[[141 232 155 136 168 177 177 105 156 150]
 [ 64 124 186  83 144 104  83 147 114 153]
 [164 153  90 173 143  96 131 186 155 121]
 [108 136 120 143 132  72 125 155 133 166]
 [138 172 114 146 139 167 173 159 177  62]
 [ 88  86 147 187 158 164 118 160 184  59]
 [168 136 125  78 202  89  85 225 155 124]
 [153 107  72 201 137 131 177 133 132 139]
 [119 129 145 101 132 121 131 109 194 142]
 [201 150 159 134 185 122 213 144 116 200]
 [ 99 132  83 156 146 145 178 140  81 150]
 [161 200 147 151 201 139 116  99  87 143]
 [171 107 104 146 191 129 159  81  98 141]
 [ 97 175 144 163  49 113 115 118 190 112]]
Rows and columns are numbered from 1.
The top-left entry: 141
The entry in row 1 and column 2 -> 232
The entry directly above 78: 187
The entry in row 2 and column 1 -> 64
The entry at row 2, column 2 is 124
Report the entry in the bottom-left corner.
Answer: 97
The entry just right of 101 is 132
The entry directly above 191: 201
The entry just right of the smallest entry: 113
Report the entry at row 3, column 1.
Answer: 164
The entry just left of the smallest entry: 163
Report the entry in the bottom-right corner.
Answer: 112
Report the top-right entry.
Answer: 150
Report the entry at row 3, column 3.
Answer: 90
Report the bottom entry of the column that holds the largest entry.
Answer: 175
Report the entry at row 1, column 3.
Answer: 155
Report the entry directly above 86.
Answer: 172

Read these off the grid that follows.
1) Read off the smallest entry in the first column.
2) Read off the second entry, reading row by row.
3) Read off the fifth entry in reading order.
4) Read off the top-left entry.
5) Read off the last entry, reading row by row.
6) Read off the fourth entry, reading row by row.
7) Read off the third entry on the main diagonal.
8) Read off the entry in the top-right corner.
[[5 4 5 6 6 3 4 6 4 5 5 4 6 3]
 [5 4 7 6 6 3 5 6 5 3 4 4 3 2]
 [4 7 4 6 6 5 2 5 5 4 7 6 3 3]]
1) 4
2) 4
3) 6
4) 5
5) 3
6) 6
7) 4
8) 3

x =
array([[  0.5,  -0.3,  17.1,  38.5,  -1.7,  46.0,  -4.5, -27.5,  -5.9,
          8.2],
       [ 16.9, -13.1, -10.8,  34.5,  42.3, -15.4,   6.2,   2.9,  27.8,
         -7.8],
       [ -6.8,  -4.6, -11.6,  24.6,  51.7, -31.7,  -5.8,  11.8,   3.5,
        -14.8],
       [  4.1,   8.2,  -0.9, -50.9,  -6.4, -25.6,   7.6,  32.1, -11.5,
         -4.0],
       [ 20.6,  -9.7,  13.0,  42.5,  10.9,  33.7,  10.2, -14.9,  22.2,
          7.6],
       [ -8.7,  -1.2, -13.2,  20.6,  45.4, -33.8,  -8.5,  15.6,   1.6,
        -14.8],
       [-34.2,  15.0,  -3.4,  12.7,  17.2, -11.3, -29.8,   4.2, -35.8,
        -11.0],
       [-36.1,  17.6,  10.5,  20.6,  -0.1,  15.3, -29.8,  -9.8, -37.7,
         -0.1],
       [ 44.3, -15.6,   7.2,   0.8,   9.3,   9.2,  28.9,   8.0,  37.1,
          3.7]])
The largest entry -> 51.7
Which number is the entry just right of 15.0? -3.4
The entry just left of 37.1 -> 8.0
The entry just left of the smallest entry is -0.9
The entry just right of -11.5 is -4.0
Which number is the entry just left of 11.8? -5.8
The entry just left of 8.0 -> 28.9
The minimum is -50.9
The entry just right of the largest entry: -31.7
Which number is the entry just right of the smallest entry? -6.4
The entry just left of -9.7: 20.6

[-21.9, -46.0, -55.4,  17.0, -40.8,   0.9,  69.5, -36.5,  21.9]
Give the entry just left of -46.0.
Answer: -21.9
The entry just right of 0.9 -> 69.5
The entry just left of the smallest entry: -46.0
Give the smallest entry.
Answer: -55.4

X = [ -8.7 -14.7  15.4   2.7  -2.9   1.5   0.7   9.9]
Give the second entry from the left.
Answer: -14.7
Give the 1st entry from the left.
Answer: -8.7
The third entry from the left: 15.4
The entry just left of -2.9 -> 2.7
Give the entry just right of 2.7.
Answer: -2.9
The entry just left of 9.9 is 0.7

Questions about the grid below.
1) The entry just right of the smallest entry?
2) The largest entry?
3) The minimum?
array([[ -3.8,  36.9,  -0.2,  25.1,   3.2, -35.0,   2.4,   7.0,   5.2,
          5.3,  25.6, -23.0,  -0.5,  52.4],
       [ 12.1,  35.7,   5.2,  60.2, -20.3, -34.0,  -8.6,   1.2,   0.1,
         -1.1,  50.9, -18.8,   4.3,  52.4],
       [ 29.6, -13.1, -26.9,  -5.3,  -0.1,  17.1,  29.0,  31.7,  37.0,
         32.4, -11.8,  -1.0, -21.5, -12.7],
       [-14.3, -13.5,  42.9,   8.1,  -2.2,  29.0, -23.6, -32.8, -37.2,
        -30.3,   9.9,  36.7,  35.2, -25.8],
       [  1.5,  41.0, -16.1,  20.0,   9.1, -41.3,  16.0,  23.3,  23.6,
         20.3,  18.2, -32.4, -12.8,  59.0],
       [ 39.6,  17.6, -32.0,  38.9, -17.0, -19.1,  22.9,  36.4,  40.9,
         33.8,  24.7, -25.4, -25.6,  32.6],
       [-72.2,  25.0,  42.9, -51.3,  57.5, -10.6, -10.5, -29.0, -38.4,
        -28.0, -25.8,  10.9,  34.9,  20.0],
       [ 31.6,   5.0, -26.6,  16.8,  -7.3,  -3.4,  23.7,  31.6,  35.4,
         30.3,   7.5, -14.1, -21.4,  13.0]])
1) 25.0
2) 60.2
3) -72.2

B =
array([[ -40.2,  -40.2,  -40.2,  -40.2,  -40.3,  -40.2,  -40.2,  -40.3,
         -40.2,  -40.1,  -40.2,  -40.2,  -40.2],
       [ -53.4,  -35.2,   46.5, -127.7,  -30.1,   33.8,  -82.3, -123.2,
         -80.4,  186.5,   28.8,  -18.5, -220.3],
       [   4.3,  -97.5, -150.6,  -98.4,  -92.9, -106.3, -116.4,   77.7,
           2.5,  -80.1,   83.0, -106.5,   12.5],
       [ -56.3, -194.0, -105.2, -205.4,  182.8,  -12.6,   65.0,  160.3,
         -80.3, -127.1, -158.4,   18.7,  -80.7],
       [ -23.3,  -12.0,  -48.3,  -31.5,  -80.4,  -21.6, -111.2,   16.9,
         -84.1,  -76.3,    5.2,  -38.9,  -29.3],
       [  -4.5, -104.5, -156.8,  -85.0,  -95.2, -124.6, -113.2,   67.5,
          29.8,  -85.8,   83.2, -110.6,   23.9],
       [  -9.4, -190.7, -118.4, -179.2,   85.7, -135.5,  227.9, -128.1,
          88.1,   50.9, -148.7, -118.6,  -20.5],
       [-207.2, -234.0, -118.2,   -2.9,   75.9, -214.0,  -54.1,  -14.4,
         268.9,  -86.3,  -25.2,  -11.8,  -36.2],
       [ -40.2,  -40.2,  -40.2,  -40.2,  -40.2,  -40.2,  -40.1,  -40.3,
         -40.2,  -40.2,  -40.3,  -40.2,  -40.2],
       [ -97.7,   12.5,   36.0,   34.3,  -15.4,   20.6,  -85.4,  -40.4,
         -90.1,  -80.9,  -90.1,   41.2,  -76.5],
       [ -34.1,  -34.4,  -35.9,  -49.5,  -58.1,  -35.8,  -60.8,  -48.1,
         -44.3,  -10.3,  -11.5,  -47.3,  -56.4],
       [ -24.1,   15.7,  -41.7,   -8.8, -107.5,   -3.1, -171.6,   52.6,
        -115.3, -106.5,   32.6,  -25.6,  -27.0],
       [ -40.2,  -40.2,  -40.2,  -40.2,  -40.2,  -40.2,  -40.2,  -40.2,
         -40.2,  -40.2,  -40.2,  -40.2,  -40.2],
       [ -40.2,  -40.4,  -41.1,  -41.3,  -43.6,  -40.7,  -47.0,  -38.2,
         -39.4,  -37.5,  -33.0,  -41.2,  -42.3],
       [ -59.6,  -77.1,  -74.8,  -36.9,  -64.0,  -94.4,  -88.0,  -32.2,
          39.6,  -28.2,   27.4,  -62.0,  -34.5],
       [-149.9,   77.2,  120.5,  105.2,    6.9,   99.9, -143.1,  -28.7,
        -167.1, -122.8, -137.7,  129.9, -121.4]])
The entry just right of -11.5 -> -47.3
What is the entry just right of -44.3? -10.3
The second largest entry is 227.9
What is the entry just right of -33.0? -41.2
What is the entry just right of 33.8? -82.3
What is the entry just right of 27.4? -62.0
What is the entry just left of the smallest entry? -207.2
The maximum is 268.9
What is the entry just right of the smallest entry? -118.2
What is the second smallest entry? -220.3
What is the entry just right of 36.0? 34.3
The third largest entry -> 186.5
What is the 3rd smallest entry? -214.0
The entry just left of -64.0: -36.9
What is the entry just right of -194.0? -105.2
The entry just right of -41.7 is -8.8
The entry just right of 2.5 -> -80.1
What is the entry just right of -36.9? -64.0
The entry just right of -116.4 is 77.7
